These are the activations of a small neural network, seen along a few directions. Each row is one input.
In each table, some parts of the input vary, and every possible input appears once, in random order.
Descriptions start from the smaller parts, as in this example, which fits no table here: one of 6 places along a line, together with either a single point or (one of 2 separate values, together with one of 5 places around a ring) or one of 11 places around a ring.
Shared parts are said once, and a part with two or three values counts as separate values.
(in the rows, 128 means zero)

Other details of the inputs shift rows strongly along two fixed directions, in all tables alike. That doesn't count.

A family of inputs:
r1: [ 97 139  95 147  90 137 176 149 109 139 159]
r2: [105 135 116 133  74 119 153 136 106 138 102]
r3: [111 154  45 164  53 125 180 159 116 118 133]
r4: [129 117 137 115 129 142 115 121 105 131  98]
r5: [137 137  92 137 128 121 119 141 145 106 123]
r6: [128 143 144 132 135 146  99  98 119 118 105]
r7: [126 102 107 141 133 159 154 148 119 130 148]
r8: [135  94 121 133 161 133 130 149 147 125 148]
r9: [120 156 129 140  87 109 166 118 112 126 104]
r10: [147 140 195 112 173 113  94  88 130 122  89]
r11: [157 110 100 127 153 124 129 163 143 116 170]
r12: [162 126 129 119 166 115 121 128 132 114 112]
r13: [104 134 133 119 130 142 116 109 136 127 102]
r14: [159  98 166 107 182 126  86 128 128 116 150]
r15: [143  96  82 131 164 155 145 155 114 126 171]
r16: [ 94 135  53 147  60 136 190 148 119 129 127]
r17: [115 118  17 147  48 125 207 193  99 130 135]
r18: [121 149 117 136 124 138 113 122 123 117 113]
r19: [146 124 105 132 158 131 102 129 133 109 123]
r20: [145  96 143 122 184 127 105 144 166 117 143]
r21: [112 140 140 140  71 114 152 135 114 130 147]
r22: [156 133 203 103 192 135  79  78 122 120  87]
r23: [151 124 123 113 153 124 105 115 143 145 123]
r24: [130 115 122 114 160 129 102 119 156 118 111]
r25: [101 149 166 132  79 128 140 121 101 133 138]
r26: [113 127 150 134 136 122 130 119 129 138 145]
r27: [167  91  47 133 154 163 158 183 106 118 188]
r28: [122 126 137 114 128 131 113 130 113 132  98]
r29: [145 110 135 105 156 111  97 138 143 121 102]
r30: [110 163 161 128  89 118 126  87 126 162 104]
r31: [140  99 125 104 190 131  86 117 159 115 112]
r32: [135 147 137 118 121 114 114 110 150 147 116]
r33: [138  90 108 136 162 141 138 157 139 124 153]
r34: [131 118 141 123 161 115 114 132 152 125 150]
r35: [108 152 161 142  86 114 142 116 123 140 141]
r36: [ 91 146 154 144  92 111 149 112 127 144 139]
r37: [148 127 102 112 153 142 115 129 129 143 130]
r38: [160  91 107 117 158 154 126 153 105 114 167]
r39: [139  97 111 135 159 133 132 156 148 123 151]
r40: [ 87 149 152 130  87 148 134  83 119 136  91]
r41: [138 118 209 109 159 112  76 100 135 123 130]
r42: [173 107  90 110 178 129 104 141 149 136 138]
r43: [103 157 180 142  87 118 136 104 117 144 135]
r44: [101 181 199 129  95 116 132  80 108 135  79]
r45: [114 132 130 117 132 121 113 114 160 119 105]
r46: [104 144 142 129  78 108 135 123 119 139  92]
r47: [122 165 144 136  90 102 156 116 126 122  99]
r48: [151 118  87 131 160 130 107 141 139 106 128]
r49: [ 72 161 239 138  99 128 113  75 132 150  96]
r50: [ 94 149 135 148  83 113 159 125 126 142 145]
r51: [156 110  99 131 151 128 131 160 133 122 170]
r52: [151 108 138 116 148 116 111 148 138 112 157]
r53: [117 151 108 135  77 147 156 110 105 156 121]
r54: [149 114 104 126 157 145 129 157 120 124 167]
Description of these inputs: one of 6 places along a line, together with either one of 4 places along a line or one of 5 separate values.
- The inputs of r27 and r51 match in every part but the place on the line of 6. If r22 is changed in the same way as r27 into r51, which row does it become? => r12
- The inputs of r34 and r26 match in every part but the place on the line of 6. If r52 is changed in the same way as r34 into r26, which row does it become? => r14
- Which other rows does r19 become when the place on the line of 6 takes its other values? List them by row number. => r3, r5, r6, r18, r48
- List by row number the other rows that have the place on the line of 6 in common with r41. => r8, r9, r17, r23, r31, r35, r36, r48
- Which other rows does r5 become when the choice among 5 separate values takes its other values? List them by row number. => r29, r32, r45, r47
- Which other rows does r13 become when the choice among 5 separate values takes its other values? List them by row number. => r18, r28, r37, r44
- Which other rows does r51 become when the place on the line of 4 takes its other values? List them by row number. => r21, r39, r50

A family of inputs:
r55: [130  89  29 139 138 135 167 187 154 104 173]
r56: [131 105 135 128 183 124  98 131 168 114 118]
r57: [152  98 171 109 176 107  98 139 147 115 157]
r58: [138 120 164 129 139 104 125 142 133 125 137]
r59: [117 143 129 139  69 111 150 136  97 130 124]
r60: [146 147 110 118 135 111 120 124 135 126 103]
r61: [ 87 151 173 127  81 147 135  75 105 159  84]
r62: [157 100  28 131 135 109 167 188 154 113 185]
r63: [176 111   9 125 128 133 165 173 121 114 127]
r64: [ 91 150 120 144  79 128 140 124 142 127 108]
r65: [ 88 157 109 138  86 132 148 115 126 125  90]
r66: [164 128 131 112 169 109  85 128 162 123 123]
r67: [102 134  58 149  81 136 160 149 125 118 121]
r68: [169 118  94 113 176 112  93 137 148 115 125]
r69: [171 107 123 103 185 125 105 148 115 113 124]
r70: [148 126 200 115 183 138  68  90 117 125 129]
r71: [142 136 152 122 136 153 126 103  94 127 116]
r72: [100 143 165 148  85 127 160 119 118 134 169]
r73: [152 123 153 109 138 126 116 116 106 123  96]
r74: [101 143  95 136  84 142 155 115 120 123  83]
r75: [ 87 132 131 152  86 136 164 131 128 154 141]
r76: [143 125 147 121 125 115 119 142 123 123 134]
r77: [164 117 123 122 180  99 102 141 168 123 134]
r78: [ 95 123 204 120 140 129 102  91 151 148 137]
r79: [165 104 133 120 184 149 102 142 122 116 165]
r80: [ 90 148 126 132  88 147 153 112 106 153 114]
r81: [118 116 138 124 137 148 112 124 133 146 136]
r82: [118 144 219 139 142 123 106  94 128 136 135]
r83: [ 91 139 129 137  83 142 141 113 109 151 125]
r84: [109 163 142 141  88 141 159 112  86 136 128]
- The inputs of r63 and r62 match in every part but one. If r74 is changed in the same way as r63 into r62, which row does it become? => r55
- What is each input in this table made of? => one of 5 places around a ring, together with one of 6 places along a line
- Which other rows does r69 become when the place on the line of 6 takes its other values? List them by row number. => r57, r58, r59, r73, r76
- Which other rows does r70 become when the place on the ring of 5 takes its other values? List them by row number. => r59, r67, r68, r83
- Start at r71 and move only the place on the line of 6, one step at a time. The first step leads to r84. Which rows follow, in order? => r70, r79, r82, r72

A family of inputs:
r85: [117 132 164 104 169 132  88  97 144 131  89]
r86: [120 132 213 109 146 119  90  78 132 141 121]
r87: [181 117 105 123 196 148 113 133 136 110 156]
r88: [169  77  46 127 167 126 140 188 140  98 140]
r89: [170 103  52 136 179 137 138 178 127 118 182]
r90: [134  84  77 127 159 151 131 180 142 124 165]
r91: [121 131 217 113 141 117  83  88 126 154 119]
r92: [ 91 143 143 141 105 142 131 110 111 144 120]
r93: [159 108  73 106 149 130 130 158 125 131 134]
r94: [ 67 172  87 156  23 132 191 125 103 144  99]
r95: [146 115 142 127 179 120  95 140 153 122 160]
r96: [131 136 221 118 151 123  86  90 115 128  99]
r97: [119 131 142 139 109 123 142 139  99 124 129]
r98: [ 96 148 140 147  71 122 169 121  99 118 126]
r99: [173 103  85 116 155 152 143 145 112 127 155]
r100: [131 158 208 125 159 123  89  71 141 125 118]
r101: [ 83 164 117 144  23 110 202 123 111 163 109]
r102: [157 105  75 136 167 134 136 158 139 108 178]
r103: [172  86  59 126 174 149 153 176 108  94 162]
r104: [183  98 109 109 179 150 114 145 113 138 149]
r105: [141 115  51 129 119 126 162 181 108 108 127]
r106: [ 74 175 123 170  17 110 193 142 124 147 154]
r107: [114 120 177 118 167 145  90  91 142 123 119]
r108: [ 78 156 130 164  24 117 190 142  90 136 129]
r109: [113 124 212 121 140 114  97 110 142 112 121]
r110: [132 136 118 130  93 117 118 132 115 104 103]
r111: [129 164 185 118 152 108  81  87 149 133  95]
r112: [154  85 118 107 169 132 115 152 147 125 168]
r113: [107 139 147 134  97 107 156 122 121 125  95]
r114: [150  84  92 129 152 131 139 194 130 108 165]
r115: [117 128 221 113 132 114  85 102 142 155 126]
r116: [141 102 124 113 193 139 102 123 156 128 107]
r117: [128 141 192 109 140 109  72  93 129 109  79]
r118: [ 74 155 129 153  11 115 187 139 103 164 148]
r119: [ 93 140 145 136 109 130 131 102 145 142  88]
r120: [109 126 216 119 141 113  93  99 137 112 117]
r121: [111 175 125 142  70 111 130 105 129 127 112]
r122: [ 77 137 138 144  69 139 159 124 135 132 134]
r123: [156 117  83 141 118 147 166 169  91 118 141]
r124: [128 131 157 109 157 137  67  91 142 122  85]
r125: [136 121  66 144 119 168 159 152 101 135 139]
r126: [100 146 112 145  89 155 165 113 110 131 126]
r127: [156 102 128 107 176 133 112 125 125 128 152]
r128: [141 124  52 147 111 118 160 160 150 124 148]
r129: [116 166 119 154  82 127 161 127 111 142 143]
r130: [119 152 146 114  91 115 122 106 119 146 102]
r131: [151 102 120 117 192 161  99 129 125 130 132]
r132: [112 140 114 132  80 114 172 131 126 154 117]
r133: [170 104  77 129 154 152 155 163 103 101 147]
r134: [163 109  58 111 127 130 121 159 124 120 142]
r135: [124 113  84 144 103 132 175 164 106 105 153]
r136: [126 134 199 107 137 107  86  83 155 148  90]
r137: [119 146 161 123 100 130 141  97 110 145 127]
r138: [142 130 185 111 146 130  98  99 117 154 122]
r139: [174  90  40 118 167 131 132 186 117  94 139]
r140: [ 97 157 145 128  80 108 157 123 111 125  96]
r141: [160  93  73 127 163 125 152 175 133 108 128]
r142: [157 123 114 113 185 117 102 134 151 119 132]
r143: [136  95 133 119 191 150  89 131 135 128 136]
r144: [146 112 115 111 167 142  70 119 143 112 107]
r145: [111 157 112 150  90 110 164 125 140 138 123]
r146: [130 171 152 147 106 130 136 108 114 143 129]
r147: [101 158 124 125  66 112 167 125 114 153 111]
r148: [ 74 153  82 158  38 131 205 130 116 145 105]
r149: [167 106  99 121 195 119 113 142 158 119 138]
r150: [120 150 143 116  83 118 117 106 121 140 103]
r151: [145  94 152 121 174 123  99 152 132 112 142]
r152: [114 102  60 138 118 152 163 167 131 117 165]
r153: [107 163 154 145 105 119 138 100 127 128 138]
r154: [146 114 136 124 171 124 108 140 163 112 165]
r155: [135 163 172 122 128 110  69  87 149 122 102]
r156: [106 140 147 138  93 108 151 124 129 125  95]
r157: [162 128 109 118 174 118  91 128 146 116 127]
r158: [152 117 125 130 177 126 103 140 140 124 159]
r159: [110 154 110 151  88 110 159 127 143 137 123]
r160: [113 144 171 111 144 131  77  84 137 133  80]
r161: [110 121  69 143 111 156 168 145 111 122 150]
r162: [124 112  93 127 102 129 163 154 124 133 169]
r163: [146 113 130 125 175 124 106 135 157 111 165]
r164: [ 95 135 134 139  95 127 128 104 147 138  93]
r165: [117 142 126 136 115 161 141 107 111 129 119]
r166: [154 103 130 107 171 121 109 129 150 137 119]
r167: [ 98 125 211 120 154 132  71  90 145 141 111]
r168: [125 136 214 112 144 117  83  83 120 155 116]
- What is each input in this table made of? => one of 4 separate values, together with either one of 9 places along a line or (one of 2 separate values, together with one of 6 places along a line)
- The inputs of r109 and r122 match in every part but the choice among 4 separate values. If r108 is changed in the same way as r109 into r122, which row does it become? => r143
- The inputs of r97 and r92 match in every part but the choice among 4 separate values. If r141 is changed in the same way as r97 into r92, which row does it become? => r116
- The inputs of r123 and r125 match in every part but the choice among 4 separate values. If r110 is changed in the same way as r123 into r125, which row does it become? => r144
- Which other rows does r165 become when the choice among 2 separate values takes its other values? List them by row number. => r125
- Start at r115 and move only the place on the line of 6, one step at a time. The first step leads to r118. Which rows follow, in order? => r91, r168, r138, r104
- Which other rows does r124 become when the choice among 4 separate values takes its other values? List them by row number. => r117, r121, r150
- Which other rows does r149 become when the place on the line of 9 takes its other values? List them by row number. => r111, r121, r128, r142, r145, r155, r157, r159
- Which other rows does r113 become when the choice among 4 separate values takes its other values? List them by row number. => r101, r148, r149
- Start at r112 and move only the place on the line of 6, one step at a time. The first step leads to r162. Which rows follow, in order? => r86, r127, r137, r99
